Look-ups in named tables: a row name and a column name give one cell, copied from the table.

vid.csv
,bozi,laz,rokek,vilog
dud,52,43,44,51
dat,51,80,17,45
bot,41,62,39,53
gur,51,77,37,40
pufetig,47,58,64,57
nuduka,55,53,49,46
rel,49,55,66,66
fuf,19,47,18,35
fufetig,55,43,53,52
lega,22,44,19,37
tubu,58,29,33,24
ginama,51,55,46,47
bev,42,51,36,51
liti,27,50,24,42

nuduka, rokek: 49
gur, vilog: 40
lega, vilog: 37
pufetig, laz: 58
nuduka, laz: 53
liti, vilog: 42
ginama, bozi: 51
gur, laz: 77
dud, laz: 43
lega, rokek: 19
dud, bozi: 52
ginama, laz: 55
dat, vilog: 45
bev, bozi: 42
fuf, rokek: 18
fufetig, rokek: 53
dat, bozi: 51
liti, bozi: 27
bev, rokek: 36
fufetig, laz: 43

sezutep:
,rut,mez,fiv,ves,murib,buvi
zal,778,526,563,699,364,592
nivas,528,761,647,271,588,489
mimepu,629,726,326,715,432,936
netil,413,454,458,566,798,325
rem,713,628,687,796,658,839
vak,575,618,653,902,813,899
vusir,836,744,589,484,317,420
duko,493,383,627,617,668,744
tar,880,637,767,801,743,742
vif,675,970,645,701,709,871
dez,493,248,661,605,798,445
ginamaz,549,613,366,570,604,534
senogop,384,502,361,639,543,711

What is the buvi of netil in sezutep? 325
What is the ves of zal in sezutep? 699
What is the mez of nivas in sezutep? 761
What is the mez of dez in sezutep? 248
What is the murib of zal in sezutep? 364
What is the mez of senogop in sezutep? 502
What is the buvi of zal in sezutep? 592
What is the murib of vif in sezutep? 709
What is the buvi of ginamaz in sezutep? 534
What is the fiv of rem in sezutep? 687
What is the buvi of vusir in sezutep? 420
What is the mez of tar in sezutep? 637
What is the mez of vusir in sezutep? 744
What is the rut of mimepu in sezutep? 629
What is the rut of zal in sezutep? 778
What is the ves of netil in sezutep? 566
What is the rut of dez in sezutep? 493
What is the fiv of vusir in sezutep? 589
What is the ves of ginamaz in sezutep? 570

Table dunara
|  | gigiki | sopiz | ridafe | lopi | popevib | zetu | mera |
|---|---|---|---|---|---|---|---|
| fone | -3.47 | -0.11 | -2.67 | 3.93 | -1.71 | 7.41 | 3.66 |
| bebanek | 0.85 | 7.66 | 5.93 | -2.51 | -2.88 | 1.90 | -2.57 |
| bako | -1.33 | 0.08 | 1.65 | 3.56 | 1.18 | -3.82 | -0.14 |
| volevit | 1.96 | 6.10 | 6.86 | -2.99 | -4.57 | 7.43 | 0.38 |
| rok | 5.72 | -2.77 | 3.42 | 6.09 | 4.69 | -5.55 | 5.86 |
| semib | 2.77 | 5.15 | 3.19 | -2.39 | -3.49 | 7.86 | 0.33 |
| tul | -1.63 | 8.08 | 3.88 | -0.78 | 2.01 | -0.33 | -3.30 |
| satugak | -2.12 | -1.11 | -5.18 | -1.48 | 1.66 | -1.85 | 2.83 |

What is the gigiki of tul in dunara?
-1.63
What is the zetu of bako in dunara?
-3.82
What is the lopi of fone in dunara?
3.93
What is the mera of satugak in dunara?
2.83
What is the popevib of fone in dunara?
-1.71
What is the sopiz of bebanek in dunara?
7.66
What is the mera of tul in dunara?
-3.30
What is the popevib of bako in dunara?
1.18
What is the gigiki of semib in dunara?
2.77
What is the gigiki of volevit in dunara?
1.96
What is the lopi of bako in dunara?
3.56
What is the mera of rok in dunara?
5.86

gug:
columns: vudo, pev, gevolu, zolo, neb, manar, kuz, sozenar
kegi: [5.3, 3.7, 4.4, 3.2, 4.3, 7.6, 4.9, 3.9]
zimino: [5.2, 4.0, 4.7, 3.4, 3.6, 7.6, 4.9, 3.7]
rafibe: [4.6, 3.5, 3.2, 3.9, 7.3, 3.5, 4.4, 5.5]
tes: [5.3, 3.4, 4.0, 3.1, 5.2, 7.3, 4.9, 4.2]
dufarom: [4.2, 5.3, 5.6, 4.8, 1.5, 5.4, 4.3, 3.3]
ruv: [4.4, 3.6, 3.2, 4.2, 7.2, 2.9, 4.3, 5.5]

What is the neb of tes in gug? 5.2
What is the neb of ruv in gug? 7.2
What is the kuz of tes in gug? 4.9
What is the gevolu of rafibe in gug? 3.2
What is the vudo of tes in gug? 5.3
What is the sozenar of ruv in gug? 5.5
What is the manar of ruv in gug? 2.9
What is the gevolu of tes in gug? 4.0
What is the kuz of zimino in gug? 4.9
What is the manar of zimino in gug? 7.6
What is the vudo of dufarom in gug? 4.2
What is the pev of ruv in gug? 3.6
What is the gevolu of ruv in gug? 3.2
What is the sozenar of kegi in gug? 3.9
What is the manar of rafibe in gug? 3.5
What is the manar of kegi in gug? 7.6
What is the gevolu of kegi in gug? 4.4

Table figel
fields: bupari, bonime, zes, dom, teg, veme
tipeb: [-9.30, -12.54, 4.59, 4.19, 28.99, 8.98]
babita: [19.05, -0.76, 3.92, 1.91, 24.35, 9.63]
tuso: [10.31, 13.98, -34.03, 68.94, 3.03, 30.73]
rit: [10.25, -3.37, 2.52, 2.37, 21.49, -0.14]
gamedof: [17.06, 23.34, 18.12, 1.39, 4.35, -1.09]
ratul: [-20.53, -7.00, 37.82, -23.95, -40.96, -10.94]
gaf: [15.07, -4.38, -11.23, -36.41, 2.03, -9.71]
guf: [-1.53, 12.12, -15.38, 16.23, 25.14, 5.93]
tano: [-14.46, 94.69, -23.26, -42.52, -10.25, 56.57]
fumufi: [-36.96, 29.46, 50.37, 11.78, 44.35, 34.03]
sifub: [34.59, 10.21, -14.52, 28.90, -91.45, -39.50]
fug: [51.38, 25.65, -15.85, -28.57, -95.82, 35.91]
lasugag: [47.64, -72.98, 55.13, 58.45, -13.29, -84.81]
zab: [-30.27, -16.55, 52.12, -49.78, -21.40, -61.63]

dom of lasugag = 58.45
veme of tuso = 30.73
dom of tuso = 68.94
veme of lasugag = -84.81
zes of babita = 3.92
veme of tipeb = 8.98
veme of zab = -61.63
zes of rit = 2.52
teg of gaf = 2.03
dom of fug = -28.57
zes of ratul = 37.82
zes of tipeb = 4.59
bonime of tipeb = -12.54
bupari of tipeb = -9.30
zes of gamedof = 18.12
teg of babita = 24.35
Which row has the largest zes? lasugag

sakanif =
,fupam,nav,dudefe,feduzad,bodena,pemuze
nek,15.9,-22.3,-16.5,-33.9,-8.8,28.5
tuk,22.6,-48.8,-19.8,-7.5,-22.0,47.3
ruzubi,-22.9,-33.4,3.9,43.3,6.8,-11.7
tumokap,2.6,-4.1,-4.9,74.8,42.4,70.2
sinuzav,-6.5,-78.1,-18.9,45.0,-35.1,16.2

What is the fupam of ruzubi in sakanif?
-22.9
What is the bodena of tuk in sakanif?
-22.0
What is the feduzad of tumokap in sakanif?
74.8
What is the fupam of sinuzav in sakanif?
-6.5
What is the dudefe of tuk in sakanif?
-19.8
What is the pemuze of tuk in sakanif?
47.3
What is the bodena of tumokap in sakanif?
42.4
What is the fupam of tuk in sakanif?
22.6
What is the pemuze of nek in sakanif?
28.5
What is the bodena of sinuzav in sakanif?
-35.1
What is the fupam of nek in sakanif?
15.9
What is the feduzad of nek in sakanif?
-33.9
What is the dudefe of nek in sakanif?
-16.5

led
         tufug  gova  gibi  modas  dava
buteko     190     9   192    137   128
dukid      134   221   101    143   106
vadavev     39   189   146     21   129

buteko, gibi -> 192
dukid, gibi -> 101
buteko, dava -> 128
buteko, gova -> 9
vadavev, gibi -> 146
dukid, dava -> 106
buteko, modas -> 137

lilugim =
|  | kimumov | zaluden | sen |
|---|---|---|---|
| tak | -8151 | 62 | 5233 |
| zabase | 701 | 145 | 5330 |
| lovamal | -6624 | -777 | 4255 |
| sivos | -3310 | -1301 | 3645 |
| vupeg | -6728 | -2598 | 2133 |
| pup | -27 | 3399 | 9122 |
| gapa | -6419 | -2977 | 1691 |

zaluden of sivos: -1301
zaluden of tak: 62
zaluden of zabase: 145
sen of tak: 5233
zaluden of lovamal: -777
kimumov of sivos: -3310
sen of gapa: 1691
kimumov of vupeg: -6728
kimumov of zabase: 701

fese
          rusiz     pes    voni
fanivi   -51.93  -56.08  -43.41
reruk     17.15  -70.49   14.79
tudirov   19.47   22.77  -36.17
fito     -14.10  -20.04  -38.76
gim      -41.40  -26.21   -6.89
rudamiz    0.23  -34.83   -6.88
zegi      65.09  -79.51    0.00
zaronep   27.12  -39.04   34.20
nibokub  -21.69   -3.83  -34.51
vup       -2.00   18.27  -12.56
pif      -13.12  -23.60  -33.71
rutatif    3.82  -31.33   -9.65
pogu      -4.58   22.26   32.84

gim, voni -> -6.89
nibokub, rusiz -> -21.69
gim, rusiz -> -41.40
pif, voni -> -33.71
tudirov, rusiz -> 19.47
vup, rusiz -> -2.00
rutatif, voni -> -9.65
zaronep, pes -> -39.04
rudamiz, voni -> -6.88
nibokub, pes -> -3.83
rutatif, rusiz -> 3.82
pif, rusiz -> -13.12
fanivi, rusiz -> -51.93
fito, pes -> -20.04
fito, rusiz -> -14.10
fanivi, voni -> -43.41
reruk, voni -> 14.79
Which row has the largest voni? zaronep

